[ 20  -3  -8   4  53  34  29 -14  10 -25  -8  -8 -23 -38  47  16  -1 -14
 -67  55  24  -6  -2  35  -1  34  -8  15  13  39] -> z_668
[ -3  -1  32 -58  57  85  33 -24  15 -24  37 -15 -48 -23  -3   4 -52 -19
 -61  -1 -47  45   4  -9   6 -22  22  56 -65  21] -> z_951
[ 12 -11 -26  26   4   3  33  15 -24 -18  16   2  21  12  28  23  13   6
 -15  40  20   3   8  -2 -19 -20   0  12  33  26] -> z_225
[-38  48  -2   4  53  34  29 -14  10 -25  22 -14 -23 -38  47  17   3   3
  -3  15  15  17  11  -7 -11  -9   4  -3   9  10] -> z_892
q: [ 33  15 -24] : z_225
q: [ 20  -3  -8   4  53  34  29 -14  10 -25  -8  -8 -23 -38  47  16  -1 -14
 -67  55  24  -6  -2  35  -1  34  -8  15  13  39] : z_668
all z_668: [-8] : 3 11 12 27
all z_892: [17] : 16 22
q: [11 -7] : z_892

[ 21   2 -18  34 -54  34  48  11] = z_993
[-23  -4  32  68 -45   3 -84  16] = z_647
[ 21   2 -18  34 -54  34  48 -49] = z_538
[ 42  -5  63 -49  53 -38  86  13] = z_566
[-23  32  -4  -3  30  -4  32  72] = z_24
q: [-23  -4  32] : z_647
len: [ 21   2 -18  34] : 4
q: [ 21   2 -18  34 -54  34  48  11] : z_993
q: [ 42  -5  63 -49  53 -38] : z_566

[89 80 37 37 89 37] -> z_100
[ -7  -4 -11  16 -10  28] -> z_833
[ 55  80  37  89 -86  38] -> z_436
all z_100: [37] : 3 4 6
q: [37 37 89 37] : z_100

[-73 -72 -39 -35  -3 -62 -77 -70 -34 -38 -71 -63 -62  60 -67  50 -65 -38
 -71 -28 -23 -67 -70] -> z_95
[-39 -35  -2 -56 -72  62  77  75 -48 -51  75  73  60 -50  69 -27  67 -54
  73 -58 -60  59  62] -> z_626
[-81 -80 -77 -75 -48 -42 -53 -40 -73 -74 -44 -24 -60  71 -41  78 -64 -75
 -67 -66 -67 -65 -70] -> z_879
[-77 -79  77  70  69 -77 -75 -81  70  73 -80 -78 -78  59 -78  66 -78  74
 -74  78  80 -77 -76] -> z_136
[-77 -80  49  42  69 -61 -76 -78  47  48 -77 -77 -77  71 -73  81 -80  49
 -79  69  70 -78 -78] -> z_391
[ 71  71  66  65  39  64  73  71  58  66  72  64  75 -66  69 -77  77  64
  75  47  45  76  77] -> z_162
[ 72  73 -83 -81 -72  61  63  72 -82 -82  69  71  64  61  69  76  61 -83
  57 -81 -83  63  58] -> z_846
q: [-39 -35  -3] : z_95
q: [-81 -83] : z_846
q: [ 69 -27  67 -54  73 -58 -60] : z_626
all z_136: [70] : 4 9
q: [49 42] : z_391

